Each row below holds a small network's activations on one input, seen along a few directions.
Each table varies a few parts of the input and shows all the possible inputs, shuffled.
A made-up example of a description, with smaller parts first: ring(8) and (point or ring(11) or (values(3) and line(4))).
Shared parts are said once, and a part with two or three values counts as separate values.
In the rows, zero is written as 128.

A family of inputs:
row 1: [189  89 113 118 146 101 165 132 103 122 143  63 111 119 155 132  85]
row 2: [203 105  81 125 131 113 138 198 127 125 160 129 168 145 144 120 130]
row 3: [128 149 104 178 100 137  97 117 157 118 148 144 158 134 130 117 177]
row 4: [183 120 146 139 135 113 135  93 130  97 158  45 115 138 172 130 124]
row 5: [126 116  86 127 148 140 131 195 136 150 106 159 170 117 108 135 131]
row 6: [ 63 162 225  61 125 131 128 102  68  97 113 177  60 118  74 132  85]
row 7: [116 135 133 159 118 126 124  42 130 116 124  76 106 114 142 123 137]
row 8: [ 87 153 194  74  92 147  88 180  96  99 118 239 113 139  62 137 138]
row 9: [ 74 145  97 152 113 151 123 128 182 174 105 180 153 141 128 119 159]
row 10: [ 59 127 127 135 136 135 143  53 152 181  89 115  99 117 136 122 116]
row 11: [198 133 114 151 122 123 109 165 150 102 182 113 167 159 164 123 168]
row 12: [108 100 115 118 170 118 154 129 106 155  89  96 115  94 122 144  86]
Changing only one part turns row 9 into row 10. The same change can be made to row 11. Which row results?
> row 4
What do these inputs look like to the network?
> values(2) and (point or ring(5))
Which other rows does row 12 become when the values(2) part takes its other values? List them by row number.
> row 5

A family of inputs:
row 13: [172  72 114 103 177  82 184 133  97 169 127  69  98 131 171 133  76]
row 14: [202  96  97 124 133 119 125 173  83  75 129  94 155 112 109 136 111]
row 15: [137  94  58 166 134 139 102 143 158 161 115 116 184 103 119 131 174]
row 16: [194  87  71 107 138  95 174 189  93 120 145 123 125 128 129 116  75]
row 17: [132  91  39 151 133 124 144 156 165 211 132 147 172 115 148 114 123]
row 18: [177 112 103 124 144 148 111 218 155 116 124 121 193 150 121 152 153]
row 19: [170 111 162 146 143  91 114  95 108 106 157  50  99 122 181 154 119]
row 20: [119 135 107 193 122 136 142  67 166 123 123  59 116 112 173 141 145]
row 21: [ 99 173 170  87 142 139 137 153  55  94 131 195 101  91  52 137  96]
row 22: [174 140 140 161 117 135 102 200 170 104 162 136 169 158 148 143 167]
row 23: [ 62 173 168  84 154 158 113 194 107 116 113 231 139 136  97 137 141]
row 24: [126 160 102 168 116 143 152  28 170 125 147  66 124 149 178 109 151]
row 25: [120 102  69 149 149 128 205 105 155 190  95  73 132 114 169 118  90]
row 26: [ 36 142 175 114  93 152 131  45 152 138  58 157  73 125  94 128  95]
row 27: [ 62 139 212  75 184 129 131 106  83 131 125 127  71 102  87 134  79]
row 28: [ 80 142 191  65  80 157 108 170 126 112  99 241 117 154  99 143 157]
row 29: [176 136 155 118 136  95 124  58 115 107 183  55 108 153 184 117 128]
row 30: [ 76 112 229  58 110 142 113  86  99 130 111 134  41 127  96 135  86]
row 31: [183  84 135 116 173 105 128 116  91 122 110  41 121 110 155 151 112]
row 32: [111 142 190  68  64 142 126 132  72  93 118 200  78 115  57 138 108]
row 33: [ 14 171 161 126 159 138 150  71 137 140  73 143 109  96  86 125  88]
row 34: [173 109  77 102 148 125 153 234 168 162 140 153 167 157 149 131 110]
row 35: [199 147 127 132  96 105 128 121 108  61 196 109 140 150 139  89 135]
row 36: [146 144  84 181 107 138  99  86 174 148 174 141 159 155 152  91 192]
row 37: [190 122 130 159 103 103 115 154  99  61 172 103 135 121 135 130 123]
row 38: [ 40 138 140 125  73 130  81 102 127 165  76 224 106 141  83 125 161]
row 39: [130 111  85 158 149 145 153  91 153 139  77  45 143  92 147 135 137]
row 40: [188 167 141 137 112 137 112 167 177 105 182 145 173 184 155 100 178]
row 41: [ 20 170 123 138 139 128  91 127 107 170  90 212 138 115  82 118 145]
row 42: [133 118  86 204 111 132  91 122 170 146 154 132 153 122 144 129 185]
Changing only one part turns row 25 into row 16. The same change can be made to row 24. Which row results?
> row 35
What do these inputs look like to the network?
> ring(5) and (values(2) or line(4))
A walk changes only the line(4) part. It starts at row 13 and steps to row 31. List the rest of the walk in order.
> row 19, row 29

A family of inputs:
row 43: [184  85 116 121 165 130 160 164 149 143 137  58 144 130 161 143 110]
row 44: [181 110  99 128 155 100 158 145 132 151 172  83 135 131 171 113 111]
row 45: [140 115 175  95 138 122 119 146  86  75 109 114 113 104 109 156 109]
row 46: [104 124 112 129 144 116 136 139  79 145 110 160 121  94  93 124 102]
row 47: [124 135  90 124 102 144  83 229 154 139 132 235 205 151  83 109 169]
row 48: [161 103  85 173 112 113 111  79 134 135 133  72 141 129 158 129 154]
row 49: [114 132 181 109  98 129 105  91 136 134 134 140  83 155 136 123 133]
row 50: [173 123  91 135 114 116 172 107 156 141 150  87 138 148 178 105 118]
row 51: [ 72 113 114 145 100 140 109  91 126 156  94 151 111  99 105 130 139]
row 52: [128 133 171  84 138 112 134 140  87 116 162 144  95 148 132 123  96]
row 53: [129 146 157 122  87 124 134  93 103  80 140 134  96 122  98 118 115]
row 54: [106 110 126 115 149 133 133 163  97 135  67 131 128  90  92 151 105]
row 55: [ 99 125 121 100 153 114 153 150 109 172 119 170 115 131 112 123  94]
row 56: [ 90 132 113 107 113 139 165 112 144 156 106 172 110 136 116 109 102]
row 57: [177 125  72 157 112 115 147  94 129 111 142  76 141 124 147 115 124]
row 58: [ 72 112 124 117 115 135 125  97 157 181  98 167 106 136 127 126 133]
row 59: [ 95 177 200 118 141 147 107 102 149 116 133 138 116 147 135 134 137]
row 60: [188 111  80 150 155  99 131 128 105 121 161  76 140 106 144 121 115]
row 61: [ 48 161 138 124 156 153 125 112 169 165  98 158 132 129 123 137 139]
row 62: [ 46 159 128 154 141 157 112 106 136 141  95 143 140  93 101 140 146]
row 63: [126 148 168  97  97 132 146 105 124 107 145 145  88 157 127 109 103]
row 64: [ 92 132 104 135 101 141 150 104 115 131 100 159 116  99  93 113 109]
row 65: [191  85  96 144 165 129 133 146 122 112 126  52 149 105 136 148 114]
row 66: [133 120 187  69 145 131 133 163 106 104 117 120 105 139 135 152  99]
row 67: [115 130 169 135  87 123  94  82 113 107 131 126  90 121 106 131 144]
row 68: [136 139 118 167 162 130 137 110 180 139 138  78 152 145 185 117 157]
row 69: [135 130 160 110 131 103 121 125  67  88 153 138 104 113 105 129 107]
row 70: [135 139  97 189 157 130 115  99 149 109 132  63 156 124 153 125 164]
row 71: [101 112 136  86 158 131 152 175 126 162  75 139 122 128 110 153  99]
row 72: [205 122  67 188  94 128 105 239 178 112 176 165 197 158 160 140 181]
row 73: [160 101 105 151 116 113 136  90 163 165 139  87 138 151 189 119 148]
row 74: [ 94 172 188 146 128 141  99  92 124  89 131 124 124 115 105 141 150]
row 75: [171 161 138 100  95 154  85 207 120  88 168 219 173 167  99 120 199]
Changing only one part turns row 47 into row 75. The same change can be made to row 64. Which row results?
> row 53
What do these inputs look like to the network?
> values(3) and (point or (values(2) and line(5)))
Which other rows does row 68 become when the line(5) part takes its other values? List them by row number.
> row 43, row 44, row 50, row 73
Which other rows does row 50 become when the values(2) part takes its other values? List them by row number.
> row 57

A family of inputs:
row 76: [121 154  95 156 135 159 100 153 140 106 126 150 173  93  75 125 160]
row 77: [177 172 171  93 100 145 132 170 130  64 169 177 161 168 115 109 146]
row 78: [ 92 124 130 145 122 131 131  52  92 114 115  97 100  79  75 122 102]
row 79: [ 61 124 153  90 127 142  92 118 140 180  98 194 118 157 114 117 144]
row 80: [146 155 186  76  91 133 156  83  80  70 160 117  57 147 123 101  95]
row 81: [125 112 129 117 176 118 139  79 160 173 126  60 132 141 182 114 137]
row 82: [175  85  34 160 116 122 155 171 135 144  97 106 166 112 143 123 137]
row 83: [188  91  63 177 102 135 101 134 139 123 142  93 164  98 124 124 158]
row 84: [ 99 131 131  96 136 117 183  86 128 183 115 139  75 116 135 118  62]
row 85: [163 106  88 183  89 117 126 141 175 130 169 118 150 145 179 127 150]
row 86: [164 146 144 101 166 107 115 241  79  94 162 161 169 116  94 130 110]
row 87: [100 156  95 121 156 147 119 148 156 163 147 181 174 159 134  98 159]
row 88: [177  86  67 138 120 118 171 171 173 189 148 119 144 159 163 120 127]
row 89: [ 84 133 135 104 141 106 143  48 119 174 124 131  96 129 132  89 101]
row 90: [172 132  75 195  87 115  87 101 144 126 170 115 161 136 173 130 193]
row 91: [ 81 168 153 169 109 108 116  32 105 120 129 109  94 120 112 110 135]
row 92: [ 75 116 148 124 108 156  81 122 124 121  85 164 120  96  54 150 152]
row 93: [190 138 174  89 129 125 136 105 133  58 157  54 100 169 161 137 113]
row 94: [165  92  62 139 122 115 125 128 160 180 163 121 162 161 179  98 166]
row 95: [100 168 124 165 126 149 126 163 173 114 152 180 158 139 134 122 152]
row 96: [134  98  99 143 171 134 173 112 125 137  65  51 140  96 152 148 109]
row 97: [121 129 152 163 142 124 138  94 175 122 133  55 117 126 184 142 121]
row 98: [ 63 112 115 102 114 144 120 151 119 141  41 177 129 108  80 156 113]
row 99: [143 109 128 162 155 151 118  81 130 116 109  32 138  85 131 145 128]
row 100: [ 85 116 101 122 135 117 177  77  88 135  71 120 106  85 103 130  71]
row 101: [ 60 137 179 134  97 149 100 136 155 132 104 193  98 136 115 139 142]
row 102: [108 149  99 119 148 150 161 192 167 173 136 175 160 159 122 118 117]
row 103: [135 112 159  79 162  94 149 136  23  95 158 122  68  92 106 140  66]
row 104: [103 148  63 138 144 146 147 189 135 125  85 159 181 112  97 125 130]
row 105: [ 78 148 158 150 108 115 146  67 133 124 133 123  77 114 135 113  92]
row 106: [120 111 195  55 133 113 101 207  57 111 124 180 114 106  85 167 109]
row 107: [124 154 144 180 140 122 103  58 143 119 132  43 133 126 170 140 160]
row 108: [241 112 124 114  73 108 119 149 139  72 181 117 144 182 151 116 137]
row 109: [141 106 128 112 174 122 184 117 171 181 114  66 110 133 175 143 103]
row 110: [189  93 157 108 205 101 133 165  66  92 146  59 107 116 145 162  86]
row 111: [111 193 111 178 127 144  91 122 144 110 150 178 166 131 124 126 196]
row 112: [ 65 157 170 150 103 139  70  98 130 127 103 186 110 136  97 139 189]
row 113: [ 74 122 151  82 116 150 129 158 149 191  86 194 103 148 112 144  99]
row 114: [134 144 224  57  70 153 115 147 107  86 128 191  98 160 104 131 145]
row 115: [237  80 105 134 147  78 111 221  78 106 168 113 146 130 130 131 109]
Changing only one part turns row 109 into row 84. The same change can be made to row 107. Which row results?
> row 91
Changing only one part turns row 97 into row 101. The same change can be made to row 93. Which row results?
> row 114
What do these inputs look like to the network?
> ring(5) and (values(2) or ring(6))
A walk changes only the ring(5) part. It starts at row 76 and steps to row 83. List the rest of the walk in order.
> row 99, row 78, row 92
Which other rows does row 103 become when the values(2) part takes its other values? List them by row number.
> row 80
List by row number the other rows that have the ring(5) part in common with row 102.
> row 76, row 77, row 86, row 87, row 95, row 104, row 111
Which other rows does row 87 become when the ring(5) part takes its other values? List them by row number.
> row 79, row 81, row 89, row 94

A family of inputs:
row 116: [139 112 192  89 103 102 110 118  94  96 116 129  81 144 103 131 101]
row 117: [120 124 193 136 128 105 116 118  81  88 129 115  79  99  94 139  91]
row 118: [126 135 163 131  72 133  69 143 119  74 144 164 131 120  84 130 142]
row 119: [147 125 145  61 119 120 160 151  75 103  95 161 106 131 104 134  98]
row 120: [120 156 141  96 114 127 140 193  92  98 134 197 129 151 122 141 129]
row 121: [ 84 109 138 115 118 158 137 135 169 187  99 159 103 126 127 143 123]
row 122: [ 65 107 124 147 133 133 136 106 121 173  74 121 107  74 119 162 109]
row 123: [ 73 167 149 123 118 151 154  82 177 153 124 147 104 146 127 106 107]
row 124: [106 126 137  82 165 145 132 178 135 171 131 173 131 132  96 118  96]
row 125: [ 95 130  98 124 144 147  98 181 126 140 113 186 167 115  65 110 144]
row 126: [ 62 180 137 150 119 129 129  87 165 135 117 176 128 156 144 112 143]
row 127: [134 129 203  96 102 131 112 143 128 104 160 151  84 147 106 133  98]
row 128: [228 109  36 205 100 112 121 127 151 140 182  88 187 140 148 111 172]
row 129: [216 120  66 184 119  87 135 144 149 151 189  97 170 156 206 101 165]
row 130: [216  91  69 151 121 105 168 132 170 155 205  75 149 143 189  98 132]
row 131: [119 147 189 120  98 109  84 152 114  89 156 173 111 156 127 143 131]
row 132: [209  99 109 142 158 132 162 163 187 120 169  39 171 143 189 132 136]
row 133: [198  88  34 184 145  90 148 102 123 129 174  39 125 104 182 122 109]
row 134: [ 87 141 124 110 165 121 112 191 122 156 125 191 150 147 108 123 134]
row 135: [ 74 151 138 112 113 125 151  59 141 146  84 119 104 144 124 109 106]
row 136: [ 69 166 110 165  96 155 118  77 169 118 104 170 145 127  99 101 154]
row 137: [107 151 191  90 131 157 119  83 127 127 156 133  89 137 121 124 135]
row 138: [127 145 116 108  89 152 124 184  96  83 122 189 147 116  80 127 138]
row 139: [109 136 180  81 131 128 119  61  91 121 113 108  86 136 117 124 138]
row 140: [208  76  90 140 158 120 149 135 144 111 126  22 163 151 195 131 120]
row 141: [216  71  49 147 121  93 153 106 128 145 159  57 139 147 195  97 117]
row 142: [ 77 111  98 160  97 163 102 133 158 155  79 178 139 110  97 138 172]
row 143: [127 136 146 108 144 120 166 149  63  95 111 148 105  84  95 144  88]
row 144: [ 69 124 126 144 119 136 115 144 155 171  92 183 123 140 141 149 161]
row 145: [103 155 152 127 105 160  77  79 118  95 136 153 136 112  98 121 180]
row 146: [140 141 155  70 117 150 164 180 107 113 137 179 106 137 105 132  95]
row 147: [ 95 168 177 114 130 135  91  89 113 111 149 160 115 146 142 133 169]
row 148: [ 90 148 180 129 151 133 125  63  78 114 125  92  84  92 109 132 127]
row 149: [109 110 126  69 161 114 128 147 102 162  92 152 136 126  96 125  95]
row 150: [190  94  74 177 184 117 145 131 139  95 140   6 148 108 181 156 115]
row 151: [ 86  94 127 103 112 129 132 107 134 179  61 136 108 119 127 149 119]
row 152: [225 128  73 187 140 136 107 162 173 106 142  51 206 130 150 146 182]
row 153: [ 53 164 135 157 133 129 156  61 128 138  97 102 103  98 116 119  95]
row 154: [212 134 104 173 160 114 124 178 168 117 149  62 189 152 206 135 172]
row 155: [ 88 123 126 115 185 116 133 146  89 155 107 138 137  79  87 137  85]
Changing only one part turns row 145 into row 148. The same change can be made to row 136. Which row results?
> row 153
What do these inputs look like to the network?
> line(5) and (values(2) or ring(6))
Which other rows does row 150 become when the line(5) part takes its other values? List them by row number.
> row 132, row 140, row 152, row 154
List by row number the other rows that have the line(5) part in common with row 144.
> row 120, row 126, row 129, row 131, row 134, row 147, row 154
List by row number the other rows that have the line(5) part in common with row 119.
> row 116, row 135, row 139, row 140, row 141, row 149, row 151
Which other rows does row 152 become when the values(2) part takes its other values? List them by row number.
> row 128
